Each row below holds a small network's activations on one input, seen along a few directions.
In each table, some parts of the input vary, and every possible input appears once, in random order.
Descriptions start from the smaller parts, as in this example, which fits no table here: one of 5 places around a ring, together with either a single point or (one of 2 separate values, together with one of 4 places along a line) or one of 11 places along a line.
Shared parts are said once, and a part with two or three values counts as separate values.

Other details of the inputs shift rows strongly along three fixed directions, in all tables alike. That doesn't count.

Rows:
x1: -22 -32 -6 -12 -29 -16 34 -14 -11 -34 -1 -2 -11
x2: 41 6 7 24 -5 20 18 -12 13 22 -14 -1 -9
x3: 25 1 -10 12 -9 0 9 12 -4 -8 12 -4 -13
x4: 29 3 7 18 -1 7 8 -1 6 11 -1 -5 -2
x5: -19 0 21 -21 20 2 0 -16 10 9 -28 0 1
x6: 14 18 11 2 26 35 -31 2 16 41 -14 3 3
x7: 11 -14 -12 1 -16 3 9 -2 -9 -14 13 1 -10
x8: -1 -22 6 -9 -11 7 28 -30 1 -4 -18 4 -8
x9: -13 -9 33 -16 15 23 17 -53 22 33 -49 12 8
x10: 21 -17 16 4 -9 9 30 -20 4 3 -19 -4 -9
x11: -10 24 1 5 18 -16 -27 31 7 5 11 -8 7
x12: 26 17 -24 26 -4 -14 -14 36 -19 -13 29 -4 0
x13: 2 -13 -3 10 -23 5 26 -21 -1 0 0 5 1
x14: -29 2 11 -19 15 -8 -8 4 5 -2 -14 -5 1
x15: 2 24 7 2 27 6 -30 24 12 22 -4 -6 2
x16: -2 -13 6 -5 -14 -13 19 1 -1 -16 -4 -8 -8
x17: 26 14 -12 21 -3 -5 -4 21 -2 -1 22 -4 -6
x18: -20 -21 -1 -13 -22 -32 34 -4 -6 -38 -3 -8 -10
x19: -11 7 17 -11 21 16 -17 -17 15 27 -18 8 12
x20: 34 9 -31 25 -9 18 -14 17 -20 0 26 8 0
x21: -33 2 7 -14 11 -3 -11 -4 6 5 -7 3 10
x22: -7 -12 -6 -9 -15 -9 17 -1 -5 -22 0 -4 -12
x23: 39 -4 2 24 -10 35 22 -37 -3 29 -21 15 7
x24: 20 -2 -23 12 -10 9 -12 22 -12 -9 32 -2 -9
x25: 3 -11 11 -4 0 -6 24 -18 -9 -6 -28 0 1
x26: 31 -8 -1 9 -5 21 17 -15 -10 5 -19 4 -7
x27: -20 22 -9 1 12 -8 -39 26 2 7 26 1 16
x28: -29 6 13 -11 16 -5 -16 -8 8 13 -3 4 20
x29: -1 -2 -18 9 -21 -5 8 -1 -5 -10 21 4 1
x30: -47 -3 4 -24 11 -22 -17 5 -2 -14 7 1 15
x31: -27 3 11 -20 15 -9 -17 10 5 -3 -7 -6 2
x32: 29 -3 1 21 -18 1 18 1 3 0 4 -6 -9
x33: 8 -5 -3 7 -15 -21 14 7 -4 -19 13 -7 -5
x34: -5 14 -1 0 12 13 -29 11 7 17 7 4 8
x35: -34 -4 21 -27 14 -27 2 -4 6 -11 -17 -6 5
x36: 5 16 9 -4 28 16 -30 14 8 21 -4 -3 2
x37: -19 -27 -1 -19 -21 -25 27 -8 -12 -39 2 -5 -10
x38: 15 12 -32 12 1 2 -26 32 -24 -11 29 2 -1
x39: -18 -4 -26 -2 -18 -18 -1 16 -12 -30 31 1 -2
x40: -28 10 3 -9 13 -10 -14 -5 5 7 4 7 16
x41: -36 9 -2 -21 16 -13 -25 14 3 -5 3 -1 5
x42: 46 7 -3 27 -7 38 1 -17 8 34 4 11 1
Each input here is: one of 6 places along a line, together with either a single point or one of 6 places around a ring.
- The inputs of x5 and x8 match in every part but the place on the line of 6. If x31 is changed in the same way as x5 into x8, which row does it become? => x6
- The inputs of x20 and x23 match in every part but the place on the line of 6. If x34 is changed in the same way as x20 into x23, which row does it become? => x27
- Which other rows does x39 become when the place on the ring of 6 takes its other values? List them by row number. => x9, x19, x21, x30, x34

Rows:
x43: 10 -11 1 7 -11 10 28 -33 -3 3 -10 11 6
x44: -23 10 3 -8 19 -8 -26 -2 2 10 5 4 16
x45: -37 -5 15 -19 5 -33 9 1 1 -13 -19 -10 5
x46: -13 5 1 -11 14 -15 -14 27 -4 -10 15 -12 -4
x47: 25 -12 -2 8 -14 7 22 -6 -2 -9 -15 -3 -16
x48: -39 -6 -5 -19 2 -8 -5 2 -10 -12 1 2 6
x49: -17 -13 1 -8 -7 -18 10 13 -7 -25 5 -12 -10
x50: -39 -11 -2 -23 -2 -11 -3 -3 -6 -14 -5 3 10
x51: 29 -5 3 21 -15 6 17 0 2 5 -3 -8 -11
x52: -33 4 15 -24 7 -27 1 -1 13 -12 -13 -7 -1
x53: -11 20 -6 2 10 -24 -13 30 7 -9 20 -7 0
x54: 7 -22 -13 2 -23 7 20 -7 -14 -15 19 5 -7
x55: -18 -16 -15 -4 -18 -8 -2 7 -11 -24 19 2 1
x56: -9 15 11 0 26 11 -22 -11 11 25 -4 7 20
x57: -14 -6 2 -4 -5 -29 13 3 -6 -19 -9 -6 -3
x58: 30 5 0 23 -4 38 8 -19 6 33 -12 10 6
x59: 5 26 -7 19 16 19 -39 21 6 27 20 4 16
x60: 2 12 15 -3 24 10 -26 14 15 20 -14 -9 2
x61: -3 12 2 -11 24 17 -26 -5 5 20 -9 10 12
x62: 8 2 -10 8 -4 -25 -3 22 -9 -19 24 -9 -7
x63: -12 8 28 -10 19 -1 -13 -2 16 16 -25 -8 5
x64: 3 -13 -18 13 -27 -3 25 -12 -13 -19 9 7 1
x65: -21 14 6 -9 17 3 -16 -12 17 25 -9 8 11
x66: 2 -10 -16 2 -29 0 18 -12 -3 -16 15 6 -7
x67: 10 -21 -6 -1 -14 15 28 -28 -11 -4 -6 10 -7
x68: -28 -11 10 -22 -1 -20 23 -8 7 -19 -14 -8 -11
x69: -15 18 -7 -6 19 -5 -29 6 -3 10 8 6 16
x70: 18 -4 -29 13 -22 16 9 5 -7 -9 29 7 -15
x71: 6 -17 -13 9 -33 5 14 -6 -11 -16 17 4 -4
x72: -9 -22 -6 0 -28 -4 30 -24 -10 -11 -6 4 1
x73: -8 -5 24 -11 5 26 7 -39 13 29 -41 10 11
x74: 41 3 17 22 7 20 16 -17 13 26 -18 0 -3
x75: -17 -3 2 -8 -7 -30 17 2 6 -17 -1 -8 -7
x76: -21 24 -8 -1 16 -2 -26 11 10 11 16 6 14
x77: 2 17 16 -2 23 -4 -20 13 10 21 -5 -8 6
x78: 13 -2 -33 10 -14 -1 -19 24 -17 -21 45 4 -4
x79: 25 -7 -10 21 -19 17 15 -10 -5 6 18 6 3
x80: -4 -1 -33 1 -19 -7 -9 20 -8 -24 38 5 -7
x81: -45 -2 21 -34 17 -13 -5 -29 4 1 -27 9 20
x82: 19 -12 -7 0 -13 -7 20 2 -10 -22 2 -6 -13
x83: -4 16 8 -4 29 5 -20 14 6 14 -16 -4 -4
x84: -4 21 -33 13 1 -8 -36 34 -15 -6 36 2 6
x85: 22 -18 30 -4 4 20 29 -41 16 17 -45 -2 -9
x86: -20 5 -18 -7 4 -6 -24 16 -9 -11 13 6 5
x87: -3 25 1 -2 17 -7 -34 34 2 5 4 -8 3
x88: 6 -16 -16 14 -29 1 15 -6 -11 -11 18 1 -3
x89: -12 -11 7 -14 -13 -28 12 7 -6 -27 6 -9 -3
x90: 47 4 -4 23 -5 41 -6 -15 3 28 5 11 -3
x91: 6 23 -19 9 6 -16 -33 47 -9 -15 26 -8 -5
x92: 18 5 28 7 15 12 9 -12 17 28 -23 -3 5
x93: 55 18 -7 37 -2 26 0 19 3 25 4 -2 -7
x94: 7 5 -11 5 -3 -25 0 21 -12 -18 16 -7 -4
x95: 47 8 -12 28 -8 6 12 13 -6 0 13 -2 -8
x96: -46 -7 13 -22 15 -2 -10 -10 4 4 -12 3 11
x97: -19 -19 8 -16 -1 -23 20 -5 -6 -27 -5 -10 -9
x98: 4 1 10 -1 15 36 -2 -26 8 31 -30 13 2
x99: 10 25 10 16 24 6 -26 26 13 24 2 -7 7
x100: -11 11 5 -14 11 -23 -12 15 -4 -13 1 -6 3
x101: 40 0 1 21 -6 37 4 -21 6 37 -3 8 2
x102: 9 3 20 -2 16 21 7 -9 11 23 -34 -5 -5
x103: -13 13 5 -15 27 -12 -17 18 -2 -3 -3 -5 0
x104: 20 -7 -12 5 -19 -4 17 8 2 -20 11 -7 -19
x105: -6 -28 24 -15 -17 -18 42 -33 0 -21 -26 -5 -8
x106: 1 16 3 -7 23 -5 -34 33 5 5 11 -9 2
x107: 13 11 20 10 17 11 6 -10 14 24 -32 1 3
x108: 54 -2 -33 28 -23 32 -9 20 -12 3 42 6 -10
x109: 10 -18 0 -1 -21 -3 27 -2 -5 -19 -11 -8 -13
x110: 9 -17 -5 5 -25 12 24 -28 -7 -4 -11 10 -4
x111: -12 8 13 -12 14 10 -22 -7 7 21 -4 7 15
x112: -45 -33 12 -29 -7 -18 29 -36 -7 -24 -14 5 1
- Describe the family of inputs behind these rows. => one of 2 separate values, together with one of 5 places along a line, together with either a single point or one of 6 places around a ring
- The inputs of x78 and x85 match in every part but the choice among 2 separate values. If x80 is changed in the same way as x78 into x85, which row does it become? => x104
- Which other rows does x69 become when the place on the line of 5 takes its other values? List them by row number. => x43, x61, x67, x81
- Which other rows does x65 become when the choice among 2 separate values takes its other values? List them by row number. => x75
- A walk changes only the place on the ring of 6. It starts at x111 and steps to x90. List the rest of the walk in order. => x81, x110, x73, x71
- Which other rows agree with x102 in the choice among 2 separate values and the place on the line of 5? List them by row number. => x46, x49, x68, x83, x97, x103
